These are the activations of a small neural network, seen along a few directions. Each row is one input.
Each table varies a few parts of the input and shows all the possible inputs, shuffled.
Descriptions start from the smaller parts, as in this example, which fits no table here: values(2) and (point or ring(11) or (line(6) and ring(8))).
Shared parts are said once, and a part with two or three values counts as separate values.
(in the rows, 128 means zero)

Other details of the inputs vary at random and push rows far along three fixed directions, the same in every table; ignore that.

Table:
row 1: [126 161  99 117 106 121  85 133 139  81 162 115]
row 2: [ 94 132 159 197 142 126 165 104 121 244  72 178]
row 3: [106 147 118 161 128 124 119 109 127 169 107 141]
row 4: [142 148 100 116  85 150  93 129 142  98 102 140]
row 5: [ 99 127 123 150 172  50 165 152  96 124 219  70]
row 6: [111 209 120 153  98 165  71  86 176  96  68 164]
row 7: [128  70 153 131 147 125 159 114  88 196 102 144]
row 8: [126 115 142 147  92 159 116 109 138 178  69 172]
row 9: [154 134 116  72 143 104 135 142 138  49 204  66]
row 10: [104 199  86 155  95 131  76 126 174 107 127 124]
row 11: [119 154 123 131 104 150  88 131 140 121  84 160]
row 12: [100 222  96 158 101 119  52 128 167  77 148 128]
row 13: [171  95 147  89 100 177 127 144 130 136  76 149]
row 14: [161  99 131  96 128 115 161 160 104 108 162 110]
row 15: [123 200 109 113 124 130 105 127 164  51 175 104]
row 16: [ 76 142 156 184 155 106 156  91 126 170 119 137]
row 17: [137 175  88 112 133 131  94 133 183  43 173  95]
row 18: [ 91 119 156 200 129 111 163  98 133 246  69 174]
row 19: [168  60 166  89 136 150 173 149  88 160 110 141]
row 20: [113 156 115 155 115 142 107 118 147 158 102 136]
row 21: [149 111 131 109 141 114 140 143  97 122 140 112]
row 22: [ 57 151 121 206 219  39 151  91 123 161 198  99]
row 23: [154  50 158  87 138 125 173 159  77 132 131 123]
row 24: [149 162 112  92  83 175  88 158 153  71 116 145]
row 25: [ 92 194 101 168 143 129  91 118 171  74 153 117]
row 26: [150  77 119 107 150 137 148 118 126 114 142 109]
row 27: [131 125 149 145 116 163 112 116 124 172  53 175]
row 28: [131 146 143 148  71 185  94 124 150 135  48 186]
row 29: [117 115 120 118 126 119 124 129 115 136 131 130]
row 30: [141  67 158 111 163  78 192 151  76 151 198 103]
row 31: [161  92 143  88  92 169 129 145 131 131  77 156]
row 32: [168 108 134  87  94 148 120 152 134  98 129 128]
row 33: [ 82 127 119 184 174 100 141  81 131 173 132 135]
row 34: [151  82 134  83 145 123 162 117 109 112 157  93]
row 35: [201  66 140  59 119 183 153 142 124  66 115 138]
row 36: [191  60 149  66 115 157 161 165  86 102 111 119]
row 37: [ 70 145 127 182 137 110 121 108 140 201 111 146]
row 38: [130 108 144 122 146 123 141 149 104 132 140 113]
row 39: [ 94 145 117 153 160  94 125 128 128 159 171  96]
row 40: [182  90 140  85 101 167 141 149 122 130  88 140]
row 41: [129 174  95 124 116 106  94 147 137  67 166 100]
row 42: [ 96 120 119 127 193  50 165 104  96 122 221  68]
Each input here is: ring(6) and (values(2) or ring(5)).
Changing only the ring(6) part turns row 18 into row 14. The same change can be made to row 40. Which row results?
> row 2
Changing only the ring(6) part turns row 36 into row 20. The same change can be made to row 16. Which row results?
> row 34
List by row number the other rows that have the ring(6) part in common with row 42.
> row 1, row 3, row 4, row 7, row 29, row 33

Table:
row 43: [116 161 109 115 144 122 107 121 147  61 169  99]
row 44: [189  51 149  86 102 188 154 111 127 124  55 161]
row 45: [119 157 117 134 126 124 112 145 150 121 151 115]
row 46: [ 69 203 116 209  89 151  71  93 182 204  51 185]
row 47: [129  86 150 124 158  87 185 143  85 167 166 104]
row 48: [174  99 131  65 118 159 132 127 135  64 134 112]
row 49: [140 131 106  98 137 106 111 155 110  92 179  86]
row 50: [131  68 155 127 165  99 191 141  90 189 147 119]
row 51: [ 86 163 126 167 150  86 129 135 123 139 169 108]
row 52: [ 81 162 119 167 149  77 124 130 120 142 167 111]
row 53: [122 192 112 146  74 192  61 132 182 102  61 175]
row 54: [119 122 134 128 152 119 143 103 129 118 148 123]
row 55: [126  81 133 118 160  85 166 139  85 172 168  99]
row 56: [123  88 144 119 183  91 184 110 101 143 175  98]
row 57: [137 174 104 111 121 135  90 159 147  69 160 106]
row 58: [ 93 153 120 176 141 129 117  91 153 140 101 147]
row 59: [143 132 122 130 126 155 117 106 144 107  94 141]
row 60: [ 60 185 117 198 153  62 121 118 133 172 173 122]
row 61: [128 109 155 154 106 167 134 121 135 190  53 191]
row 62: [137 174 103 108 110 124  87 152 138  68 157 105]
row 63: [114 133 146 151 140 146 132  88 138 154  84 158]
row 64: [168 164 104  74  76 161  86 168 152  38 146 106]
row 65: [130 133 111 131 139 124 122 114 144  90 148 118]
row 66: [195  96 127  44  94 150 126 179 108  41 159 102]
row 67: [129  90 143 136 115 139 136 120 108 187  86 162]
row 68: [156 118 144 114 107 154 130 143 115 128  96 143]
row 69: [187  60 159  77  76 179 147 139 109 144  51 166]
row 70: [ 78 192  97 166 126 111  78 125 149 129 147 119]
row 71: [135  78 159 134 123 129 168 121  97 202  79 161]
row 72: [127  87 131 132 179  89 179 111 105 144 167  98]
Changing only one part turns row 68 into row 47. The same change can be made to row 62. Which row results?
> row 71
What do these inputs look like to the network?
> ring(5) and (values(2) or line(4))
Change only the line(4) part in row 45. List by row number the other rows that result.
> row 46, row 64, row 69
Change only the ring(5) part in row 65. List by row number the other rows that result.
> row 44, row 58, row 59, row 72

Table:
row 73: [108 145 128 142 142 122 124 108 132 145 127 128]
row 74: [100 192 101 149 115 122  83 113 146  91 130 126]
row 75: [ 95 136 117 170 149 102 129 114 124 154 129 127]
row 76: [148 149 116  98 108 166  91 135 139  74 113 130]
row 77: [112 136 121 149 131 103 141 119 135 135 152 123]
row 78: [135 155 107 120 124 155  93 139 149  87 129 122]
row 79: [114 153 130 158 123 161 107 119 150 143  76 165]
row 80: [140 135 129 113 121 144 124 144 137  89 137 132]
row 81: [125 126 137 137 121 151 135 115 144 151 100 152]
row 82: [142 130 111 110  99 148 116 122 147 102 122 130]
row 83: [109 112 133 153 149 100 136 114 122 160 141 130]
row 84: [ 98 101 143 147 140 101 147 132 104 208 128 126]
row 85: [130 166  99 107 123 135  91 142 156  65 170 103]
row 86: [135 113 149 123 136 127 152 125 109 130 120 134]
row 87: [148 130 117 108  93 164  95 116 130  98  84 146]
row 88: [165  62 146  88 129 125 155 140  99 115 132 127]
row 89: [113 166 125 154 134 138 117 130 149 120 124 136]
row 90: [151  79 119  79 161  66 162 171  72 135 220  65]
row 91: [138 117 136 109 138 132 135 133 111 107 133 124]
row 92: [155 106 132 103 107 163 121 135 129 106  95 154]
row 93: [ 92 129 113 156 158  79 138 112 122 151 178 104]
row 94: [109 158 121 145 130 131 110 129 144 114 133 138]
row 95: [105 147 114 150 154 100 119 119 141 137 159 103]
row 96: [158  94 139 100 106 152 138 123 133 127 106 141]
row 97: [119 131 134 148 121 111 126 148 103 175 118 146]
row 98: [128 158 125 125 106 143  95 118 141 100 102 142]
row 99: [150  74 141 107 146 138 157 128 108 148 117 126]
row 100: [166  83 134  98 122 139 155 139 114 114 123 120]
row 101: [123 123 123 135 127 111 121 147 103 169 133 128]
row 102: [ 91 200 119 163 102 118  88 157 149 117 144 125]
row 103: [108 136 138 160 134 108 142 112 142 158 132 138]
row 104: [158 141 115  98 113 156 114 147 147  73 132 117]
row 105: [127 140 136 125 134 111 136 122 129 117 146 114]
row 106: [122 109 147 144 140 120 160 119 124 163 124 142]
row 107: [154  95 142  86 140 131 157 133 108 112 147 108]
row 108: [125  77 156 119 131 108 156 159  79 169 131 127]
row 109: [151 119 135 102 114 157 120 128 118 102  97 144]
row 110: [120 128 131 147 132 130 120 120 136 142 103 141]
row 111: [ 94 163 130 174 144  72 136 152 110 169 175 116]
row 112: [142 143 131 123  89 163 109 116 136 105  78 158]
row 113: [114 132 142 158 123 141 136 116 138 155  93 165]
row 114: [127 139 138 130 133 128 139 120 129 126 128 128]
row 115: [103 114 159 159 134  98 166 143 109 198 134 128]
row 116: [136 110 155 127 127 128 147 116 114 142 103 144]
row 117: [141  95 149 129 138 140 157 129 115 146 103 144]
row 118: [139 102 134 132 127 144 125 119 128 148  91 143]
row 119: [137 118 137 138  94 155 126 117 136 135  76 170]
row 120: [121 141 112 123 138 107 113 127 141 104 170 103]
row 121: [135 121 127 125 132 129 133 121 139 133 125 121]
row 122: [131 147 129 117 137 122 130 139 124  88 159 111]
row 123: [157  87 140  89 144 119 166 151 108 101 173 104]
row 124: [ 92 155 106 164 152  94 131 111 142 147 159 104]
row 125: [129 176  92 124 118 124  94 145 151  55 163 100]
row 126: [151 119 134  96 116 164 120 125 129 110 102 137]
row 127: [ 74 175 107 166 137  88  93 147 129 148 171 103]
row 128: [152 131 111  92 115 155 101 148 138  68 142 121]
row 129: [124 102 122 136 125 125 127 115 118 142 119 138]
row 130: [148 104 116 107 121 145 122 126 127 116 119 121]
row 131: [ 95 137 116 177 140 119 118 103 132 170 106 140]
row 132: [144 108 144 122 113 138 137 127 129 127 106 149]
row 133: [111 129 141 155 128 131 121  98 126 167  85 154]
row 134: [104 168 124 155 118 136  98  97 154 145  98 146]
row 135: [147 118 122 102 133 151 121 138 134 105 130 118]
row 136: [142 109 149 112 140 128 158 130 112 126 135 122]
row 137: [133 119 135 137 123 160 123 123 132 141  77 159]
row 138: [ 94 177 107 172 139 130  94 115 155 137 121 134]
row 139: [122 175 105 130 124 146 101 130 164  98 136 117]
row 140: [114 141 123 142 114 139 113  98 135 145  93 146]
row 141: [119 146 103 131 119 119 104 129 136  93 145 124]
row 142: [142 106 136 118 143 113 152 135 125 125 147 109]
row 143: [ 95 166 124 172 123 104 128 122 136 209 119 143]
row 144: [147  80 147 117 139 145 165 120 118 163  98 138]
row 145: [144 107 136 111 123 151 127 121 114 126  97 143]
row 146: [159  88 150  93 118 144 151 117 115 132 103 133]
row 147: [135  89 142 125 128 148 146 113 122 165  95 153]
row 148: [143 124 139 128 112 117 146 155 111 160 128 132]
row 149: [136 148  97  99 133 118  99 149 138  55 192  91]
row 150: [151 111 133 109 131 128 137 142 124 102 135 117]
row 151: [154 139 118  83 113 148 117 132 136  75 138 112]
row 152: [142  97 142 115 158 116 167 142 113 128 156 106]
row 153: [135 133 126 123 109 156 121 118 150 126 105 146]
row 154: [104 127 123 124 150  70 150 156 111 147 205  74]
row 155: [130 113 118 100 155  82 156 128 103 101 199  73]
row 156: [ 95 170 124 168 131 107 126 103 140 142 131 129]
What do these inputs look like to the network?
> ring(6) and (values(2) or (values(3) and line(4)))
Changing only the ring(6) part turns row 155 into row 156. The same change can be made to row 153. Which row results?
> row 106
Changing only the ring(6) part turns row 117 into row 144. The same change can be made to row 80. Which row results?
> row 81
Changing only the ring(6) part turns row 130 into row 131. The same change can be made to row 126. Which row results?
> row 76
Change only the values(2) part in row 154. List by row number the other rows that result.
> row 143
A walk changes only the ring(6) part. It starts at row 93 and steps to row 82. List the rest of the walk in order.
> row 77, row 119, row 141, row 129
Change only the ring(6) part in row 152. List by row number the other rows that result.
> row 78, row 79, row 89, row 135, row 139
Change only the values(2) part in row 90. List by row number the other rows that result.
> row 84
Change only the values(3) part in row 106. List by row number the other rows that result.
> row 104, row 114
Change only the values(3) part in row 132. List by row number the other rows that result.
> row 116, row 150
